A small network was trained on invented records. Each row is its activation on one of them, seen along a few directions.
Records have a field called H. Each example row is followed by its value.
Records without H are marked absent.
The largest differences between rows may come from other fields.
In the rows, 500 means zero.
Random noise pushes rows far along 16 fixed directions. That doesn't count. These rows show it; they differ only by the noise:
[380 646 554 589 705 393 529 552 613 495 521 409 357 332 433 490 409 492
 634 477 487 603 423 333 669 432 447 507 411]
[607 578 556 315 260 627 266 255 632 277 512 575 641 428 305 734 780 603
 392 373 386 537 568 512 585 338 721 404 663]
[614 366 511 566 571 609 384 448 603 644 475 439 747 545 359 515 257 645
 684 518 571 388 543 164 406 390 428 650 452]
[389 630 287 305 528 554 435 602 490 486 675 523 422 508 501 480 648 671
 621 359 499 461 561 549 488 652 473 573 323]
[608 466 474 641 485 610 608 598 657 526 467 530 500 517 429 343 458 393
 609 517 604 399 252 626 386 439 385 689 439]
[571 562 431 456 420 617 407 353 581 341 417 631 398 606 564 568 588 511
 655 565 481 354 325 613 492 474 570 604 511]
[445 547 553 695 384 337 624 592 491 364 564 395 467 627 355 128 353 516
 522 643 542 478 345 456 418 601 406 424 476]
[487 404 458 389 652 261 359 314 324 413 498 477 392 520 623 519 575 464
 395 521 462 434 527 499 529 562 311 396 543]
[468 614 590 446 551 489 585 574 449 430 353 391 661 420 569 510 614 547
 795 450 735 533 485 453 679 567 478 506 458]
[485 312 201 562 717 555 224 410 651 859 531 519 538 575 422 598 364 520
 369 593 379 592 609 263 611 535 665 381 602]
[569 317 496 550 339 488 465 314 552 612 490 424 770 666 530 439 404 514
 515 725 678 435 491 429 529 664 377 447 676]
[468 502 663 482 527 209 615 667 676 299 663 734 469 547 429 407 519 410
 706 718 428 592 186 675 825 535 459 499 778]
[576 476 497 320 735 597 319 404 556 456 588 499 598 437 374 619 657 549
 546 417 538 460 654 235 583 472 459 490 393]
[469 553 442 574 248 314 548 587 456 549 665 460 499 626 317 292 267 813
 641 539 363 481 516 412 429 611 428 486 479]
[372 587 532 547 413 363 498 302 621 725 430 338 530 419 584 736 525 412
 477 519 443 641 445 605 656 493 480 408 780]
[428 615 678 404 482 521 528 446 550 329 647 424 558 534 401 569 597 440
 450 555 503 493 521 450 435 484 527 474 584]
[382 766 630 630 327 427 573 580 651 396 398 343 481 271 326 398 585 581
 674 246 477 598 296 599 525 344 487 522 422]
[577 619 509 587 479 754 717 536 365 465 295 298 526 509 588 473 562 318
 453 495 781 425 497 567 283 495 547 564 389]

[505 347 628 546 469 354 484 404 343 432 387 527 522 656 574 501 441 469
 418 706 402 480 521 487 465 548 628 307 672] | h6
[734 496 674 388 257 639 689 473 437 355 511 569 667 693 474 563 688 423
 583 610 600 332 443 709 351 535 480 586 642] | h4
[637 488 442 352 607 542 522 487 520 686 564 598 530 449 583 787 425 570
 686 483 501 488 617 422 651 468 403 674 525] | h3
[365 541 477 514 433 612 394 335 450 310 414 479 453 743 662 399 524 502
 543 705 589 367 442 463 407 678 642 420 456] | h8
[491 573 383 672 676 341 425 400 556 741 378 320 542 636 499 520 212 517
 777 564 496 434 396 231 527 442 333 594 580] | h7
[612 267 336 434 505 569 454 641 388 505 340 704 630 697 651 401 638 490
 619 532 590 378 372 766 444 619 584 553 555] | absent
[893 492 486 636 697 809 655 554 421 588 330 552 341 386 322 568 448 480
 542 533 527 486 670 220 536 378 681 491 205] | h7
[560 682 663 509 316 486 461 225 536 318 259 535 513 565 626 802 411 592
 837 663 488 467 368 431 726 367 669 549 735] | h4
[552 378 249 492 631 573 513 700 538 617 770 649 409 679 428 421 266 497
 422 626 439 417 505 477 331 530 473 686 493] | h1
[417 595 346 591 483 849 296 409 684 365 495 450 427 332 465 424 357 535
 289 350 627 486 532 291 354 315 611 638 208] | h9
[618 845 435 486 478 635 517 474 546 415 372 386 565 439 412 702 563 413
 526 287 534 522 517 438 494 223 607 619 562] | h6
[541 622 512 511 316 507 702 556 579 592 595 415 638 473 493 537 408 498
 574 522 645 550 513 535 567 534 372 603 599] | h6
[540 762 283 740 471 348 578 724 450 366 356 528 314 483 447 323 175 503
 564 457 477 625 306 473 643 283 603 600 569] | h5
[752 605 446 711 369 660 699 490 332 292 297 477 371 660 489 340 478 257
 262 668 614 449 430 567 365 451 688 421 519] | absent
[780 622 563 327 400 412 553 547 356 339 370 494 743 539 385 649 751 449
 628 229 503 387 435 706 389 249 371 653 726] | h1
[374 857 408 622 514 457 487 392 600 153 566 384 318 739 497 476 267 250
 391 721 526 454 231 422 411 328 575 611 765] | h7
[413 283 415 450 734 323 383 633 474 566 530 711 421 500 620 416 499 469
 495 482 381 511 424 615 562 546 446 503 495] | h9
[616 412 375 580 580 407 453 444 416 601 284 574 428 623 611 449 476 534
 702 577 473 437 425 482 623 595 483 434 470] | h3
[685 242 281 610 410 648 309 405 474 576 324 674 431 555 478 397 534 497
 259 483 389 445 488 613 389 460 664 409 453] | h5
[536 595 299 274 744 627 549 703 594 772 704 540 628 588 419 690 716 474
 692 446 526 540 647 464 642 653 510 568 532] | h1
[534 429 335 426 603 633 434 612 500 652 501 526 737 707 477 623 556 373
 374 553 516 553 581 516 467 504 747 477 758] | h2
[496 458 477 478 510 568 346 566 435 329 315 499 836 703 494 380 583 458
 539 485 641 442 435 475 421 458 692 476 643] | h8
[560 655 595 682 479 755 514 347 680 583 401 394 419 510 367 528 481 428
 568 467 430 383 435 370 290 346 540 586 323] | h8
[395 638 416 328 606 400 530 551 443 525 739 416 529 652 521 621 482 463
 489 558 506 520 598 439 508 593 417 538 668] | h2
[585 333 509 478 447 458 469 639 355 288 354 615 647 537 516 356 545 553
 535 496 612 489 408 612 534 486 606 471 574] | h4
[803 533 404 656 538 666 570 540 694 654 410 599 333 411 272 516 562 416
 588 370 378 465 341 568 498 299 468 624 377] | h2
[390 525 654 566 492 440 585 421 779 790 625 506 393 480 397 587 670 441
 584 616 272 638 464 549 697 679 525 282 539] | h3
[409 608 511 357 345 558 523 402 641 613 697 478 538 350 603 669 452 654
 647 424 577 498 580 503 597 555 265 704 439] | h5
[617 500 171 449 613 501 399 431 674 726 613 695 463 661 566 491 517 474
 667 609 504 456 466 451 790 699 349 555 507] | h9

Here are new rows. What is H for each?
[508 423 298 405 572 449 405 378 512 711 565 498 460 601 615 559 614 428
 455 455 457 411 497 629 444 620 284 524 527] | h3
[306 611 527 535 566 574 359 691 500 153 382 452 528 360 415 397 438 603
 479 329 564 611 439 375 471 277 805 514 411] | h2
[727 721 716 490 208 498 713 622 306 260 360 543 442 402 301 530 635 683
 675 287 348 479 502 629 425 301 639 521 416] | h4
[588 457 545 525 255 466 498 273 492 658 449 452 685 692 573 594 429 471
 496 587 475 386 505 555 361 513 379 534 717] | h9
[411 718 487 373 403 253 512 752 306 136 661 552 517 560 358 289 539 634
 457 383 418 591 551 507 548 494 570 427 564] | h5
[484 631 416 433 447 274 522 463 289 215 400 441 375 374 741 415 536 410
 435 333 677 455 346 755 522 421 199 626 530] | h8
[458 517 585 573 461 743 697 546 738 698 590 449 597 484 550 489 438 444
 647 636 708 503 488 463 535 654 442 614 372] | h3
[309 538 522 449 644 348 451 640 430 445 485 550 470 600 554 551 527 489
 562 538 357 576 439 562 549 503 720 428 659] | h4
[665 576 732 520 368 341 586 328 409 618 430 624 366 660 434 739 419 706
 878 670 112 422 548 391 591 499 579 421 595] | h8
[349 529 463 415 411 390 463 510 411 536 580 472 546 523 556 415 625 540
 356 426 454 565 634 568 498 671 497 341 488] | h9
